Here are a small network's activations along a few directions, averaged over the inputs that share one value of a field.
Values that are neighbours, or in one group, have similar rows; names and order tell nothing.
(in the rows, 500 means zero)
Strong random noise was added to every row along 13 fixed directions; ignore it. To show where, here is one row again and again, with new noise each time:
[135 559 462 534 472 641 401 378 599 516 474  88 489 459 297 308 698 697
 461 422 374 325 555 435 623 352]
[564 732 658 452 593 561 600 365 256 711 564 438 418 629 666 507 336 533
 480 716 697 720 191 576 337 526]
[553 384 520 442 485 364 583 539 473 597 497 499 508 349 608 442 515 514
 515 450 547 582 603 514 328 541]
[291 459 589 458 559 513 483 422 487 563 367 367 472 475 472 473 447 567
 518 453 310 575 422 512 465 479]
[745 623 417 607 475 515 395 807 592 351 731 817 661 642 557 370 516 402
 559 446 702 473 511 646 583 693]
[645 570 288 448 177 409 516 522 538 495 737 447 510 385 376 160 778 430
 505 507 688 432 778 536 326 531]
[264 470 694 426 393 523 399 503 473 369 583 281 463 489 346 519 450 467
 207 465 215 244 462 433 645 471]
[626 549 489 502 253 491 576 425 454 707 686 395 507 539 540 607 532 381
 340 645 696 297 554 593 477 308]
[441 500 502 393 654 697 505 598 501 571 623 536 227 622 618 383 408 524
 618 611 472 650 458 541 344 442]
[315 594 548 481 523 694 480 452 432 548 593 430 406 623 477 384 442 599
 385 491 484 430 490 431 525 510]
[491 714 619 355 433 513 700 565 543 465 595 176 536 532 468 476 642 653
 270 683 554 465 441 286 466 592]
[551 366 578 516 756 347 308 451 505 414 292 538 409 283 525 695 492 352
 473 542 347 509 269 571 618 421]
[476 510 441 509 416 618 626 205 488 733 344 680 552 616 504 661 391 392
 264 568 495 475 507 453 532 455]
[467 291 611 463 309 468 397 659 470 267 690 418 296 570 283 448 425 274
 630 497 351 331 475 601 451 383]
[544 717 392 381 510 566 486 623 578 430 533 507 380 581 429 389 684 601
 482 580 506 477 566 357 482 631]


Field SUK:
bili: [574 545 383 478 437 616 594 537 580 378 503 523 436 580 383 581 616 532
 436 612 535 374 633 284 571 536]
nade: [483 353 538 824 568 681 517 513 547 416 485 626 758 770 499 574 247 450
 745 370 652 543 325 746 640 404]
mikaz: [530 468 321 538 550 457 540 568 621 337 240 421 422 537 290 620 732 551
 838 540 488 512 512 336 514 406]
kot: [534 556 404 518 429 570 676 490 585 496 651 487 501 480 462 184 556 481
 527 573 694 624 585 422 376 534]
ritin: [740 816 455 511 543 522 595 289 438 462 432 427 442 599 451 568 522 482
 626 737 658 621 209 598 468 450]
fozo: [282 644 615 422 484 648 439 513 449 527 676 291 353 615 485 374 431 607
 424 536 399 452 400 513 509 455]
zema: [419 502 506 660 659 539 350 543 627 407 488 556 615 453 496 583 537 556
 515 302 445 495 503 556 826 496]
dez: [394 705 594 398 604 650 517 530 434 742 568 428 531 642 760 502 420 743
 548 555 523 617 480 544 451 500]
vip: [340 570 385 734 323 786 595 304 424 562 727 447 694 611 480 293 451 500
 436 515 702 482 508 534 573 350]
zod: [606 401 344 459 287 273 332 415 437 422 431 428 482 432 314 637 624 409
 658 460 521 242 696 462 500 353]
peguk: [599 383 329 544 562 476 440 215 556 539 568 443 431 255 518 359 618 318
 576 725 547 821 433 649 375 321]
The values of SUK form a star with 5 arms.
- How many steps from neighbour to neighbour lead from nade to zod, at the fewest? => 3
- Which values are neighbours of vip? Give them in the order they are listed. => mikaz
- Which values are neighbours of zema? Give them in the order they are listed. => peguk
- Which values are neighbours of kot? Give them in the order they are listed. => fozo
